cols: Q U T V G D
rak: [-2.50 -4.68  2.95  2.42  3.97 -1.04]
malil: [ 6.77 -3.73  3.40  1.32  4.61  4.99]
Luva: [ 0.46 -1.20 -2.08  0.66 -5.33 -0.35]
gif: [ 0.40 -2.01  4.22 -0.07 -3.18  0.20]
mal: [-0.84 -2.88  5.16  0.85 -8.78  3.57]
down: [-2.08  4.22]	T
down: [ 6.77  0.46  0.40 -0.84]	Q
down: [ 3.97  4.61 -5.33]	G
down: [-3.73 -1.20]	U
present: [ 6.77 -3.73  3.40]	yes

cols: E K L X
peza: [-4.01  8.43 -0.94  7.32]
malil: [-3.97 -1.15  0.49  0.06]
bis: [ 2.80  0.76 -1.32 -3.02]
rak: [-2.34  8.43 -0.94  7.32]
nazuz: [ 1.26  1.53 -0.95 -0.98]
tiz: [-0.37 -1.15  0.49  0.06]
tev: [-4.01  8.43 -1.26  5.89]
down: [-3.02  7.32 -0.98  0.06  5.89]	X
present: [ 8.43 -1.26  5.89]	yes
down: [-0.95  0.49]	L
down: [ 2.80 -2.34  1.26 -0.37]	E
present: [-2.34  8.42 -0.94  7.32]	no
present: [-1.26  5.89]	yes
down: [ 0.06 -3.02  7.32 -0.98]	X

cols: R J F P Y B
mal: [-0.85  1.73 -6.67 -0.99 -7.03  0.73]
Luva: [ 1.90  1.41  0.07 -0.65  1.09  1.67]
tev: [-3.43 -1.78 -3.79 -0.81 -4.59 -3.23]
tiz: [-1.34 -0.75 -0.81 -0.15 -1.35 -1.35]
gif: [5.62 1.51 5.12 3.44 8.40 6.83]
malil: [-1.12 -0.96 -0.72 -0.27 -0.69 -1.28]
present: [ 1.09 -0.65  0.07  1.41  1.90]	no
down: [ 1.73  1.41 -1.78 -0.75]	J
down: [-3.43 -1.34  5.62]	R

cols: fasif kelun desat lemit kif paz Nubub Vak tesep durib
rak: [ 0.46  1.09 -0.58 -0.10 -0.56  1.32 -1.66  0.19  1.04 -0.04]
kavud: [ 3.07  6.32  0.79 -8.69 -1.40  2.86 -2.37 -2.85  6.45 -0.79]
fitaf: [ 3.53  5.15  1.49 -9.38 -0.06  2.04 -2.07 -3.00  6.10 -0.25]
Luva: [ 3.07  6.68  0.79 -9.29 -1.75  2.97 -2.12 -2.79  6.45 -1.35]
bis: [ 3.35  5.60  0.79 -9.42 -1.40  2.38 -2.29 -3.31  6.45 -1.41]
down: [-0.25 -1.35 -1.41]	durib
down: [-2.85 -3.00]	Vak

cols: H Z N W C M A
mal: [-1.21 -2.14  4.30 -2.01  1.23 -0.05  0.85]
rak: [-1.21 -4.73  4.30 -2.01 -3.38  1.46  3.47]
bis: [-2.09 -4.35  4.20 -2.26 -3.14  1.06  2.14]
Luva: [-1.21 -4.73  4.30 -2.01  1.23 -0.05  0.85]
gif: [-1.39 -3.74  2.52 -1.11  1.92  0.00  1.41]
peza: [-0.20 -0.07  0.67 -0.51 -2.66  0.54  0.39]
malil: [-0.84 -7.27  5.17 -1.78  0.65  1.29  5.33]
tiz: [-1.21 -4.73  4.30 -2.01  0.14  0.05  0.56]
down: [-2.14 -4.73 -4.35 -4.73]	Z
present: [-2.66  0.53]	no

cols: Tomap mozo vome bizu
gif: [-1.37 -0.42 -2.35 -3.54]
tev: [-0.61 -2.77  0.65  0.82]
fitaf: [0.72 0.41 7.70 4.66]
present: [7.70 0.41 0.72]	no
down: [-2.77  0.41]	mozo
down: [-0.42 -2.77]	mozo
present: [-0.61 -2.76]	no
down: [-0.61  0.72]	Tomap

cols: malun fugud naloz biv gono Lubol luvu
nazuz: [ 4.35  0.93 -0.41  0.74  0.63 -2.60 -0.20]
bis: [ 9.32  2.94 -0.66  2.22  0.89 -4.15  0.14]
tiz: [-9.20 -0.74  0.76 -1.80 -0.64  4.71 -0.76]
fitaf: [-4.75  3.08  0.75 -0.45 -0.37  2.53 -0.78]
kavud: [ 4.54 -1.99 -0.61  0.40  0.54 -1.93  0.11]
mal: [-2.48  3.50  1.38 -1.33 -0.43 -0.39 -1.39]
peza: [-7.92  1.06  0.88 -1.24 -0.62  4.25 -0.76]
malil: [ 6.86  3.36  0.18  1.46  0.50 -3.59 -0.16]
rak: [-7.46  0.07  1.54 -3.00 -0.74  1.51 -1.58]
gif: [-4.46  1.60  1.06 -1.03 -0.38  1.41 -0.83]
down: [ 2.22 -1.80 -0.45  0.40 -1.33 -1.24  1.46 -3.00]	biv
present: [4.35 0.93]	yes
present: [6.86 3.36]	yes
present: [-3.00  1.54  0.07 -7.46]	no

cols: nok luzog Benof lodo Bor
kavud: [-2.19 -2.58  4.55 -2.28 -3.35]
malil: [-9.34 -2.38  6.75  1.69 -3.30]
tev: [-1.09  2.74  0.00  5.86 -1.50]
down: [-2.38  2.74]	luzog
present: [-3.35 -2.28  4.55 -2.58 -2.19]	no
down: [1.69 5.86]	lodo
down: [-2.58 -2.38]	luzog

cols: lunud Kiza kom muki
rak: [ 3.34 -1.47  1.22  2.28]
tev: [-2.41  4.03 -0.05  6.00]
gif: [-1.55  3.42 -1.84 -1.55]
mal: [ 2.44  4.35 -1.40 -0.57]
kavud: [-4.03 -3.13  9.99  1.19]
bis: [-2.46 -2.52 -2.41 -0.03]
Luva: [-4.08  1.55 -0.61 -0.32]
tiz: [-4.08  1.55 -0.61  0.38]
present: [ 4.35 -1.40 -0.57]	yes
down: [-1.84 -1.40  9.99 -2.41]	kom

cols: kipib Nogu divad gigil zosoz soru tatuf
tev: [ 1.01  2.99  5.73  1.37 -4.55  3.91 -2.04]
bis: [-8.02  4.35  4.80 -2.17 -0.91  1.40 -6.92]
tiz: [-3.06  1.34  2.78 -2.67 -4.25  4.47  1.42]
nazuz: [ 0.16 -3.83  3.02  3.90 -1.48  7.29 -2.42]
kavud: [-0.09  0.12  0.88 -2.98  0.43  1.07 -0.08]
rak: [-1.28 -2.05 -4.46  0.29 -0.06 -2.27 -0.61]
fitaf: [-5.99 -0.31 -2.14 -4.29  0.48  2.55  4.15]
malil: [-0.52 -1.15 -3.72 -2.16  1.83 -0.89 -0.24]
mal: [ 0.35  1.91 -2.27 -5.27 -2.69  1.37  2.83]
peza: [ 1.82  1.86 -0.90  1.24 -0.45  7.67 -2.64]
gif: [ 4.62  1.40 -1.70  0.01 -0.81  2.55  2.42]
Luva: [-0.09  0.12  0.88 -2.98 -0.04  6.50 -1.89]
present: [ 7.29 -2.42]	yes
present: [1.37 5.73 2.99 1.01]	no
present: [ 4.80  4.35 -8.02]	no
present: [ 3.90 -1.48]	yes
down: [-0.24  2.83 -2.64  2.42 -1.89]	tatuf

cols: Sani Daru moku vedo pabuv keba besom Zovuk Vube
tev: [ 0.37  0.27  6.37 -7.50 -3.19  0.94 -0.61 -0.66 -2.02]
tiz: [-2.12  2.54 -0.47 -1.10 -4.91  1.23 -2.71 -0.29 -2.78]
gif: [ 0.37  0.27  6.37 -7.50 -3.19  0.94 -0.61 -0.61  4.41]
malil: [ 0.37  0.27  6.37 -7.50  2.73  0.90 -3.21 -0.89  2.33]
present: [6.37 0.27 0.37]	no
present: [-2.71  1.23]	no
present: [ 2.73  0.90 -3.21 -0.89  2.33]	yes
present: [ 0.27  6.37 -7.50]	yes
present: [ 0.94 -3.19 -7.50]	no

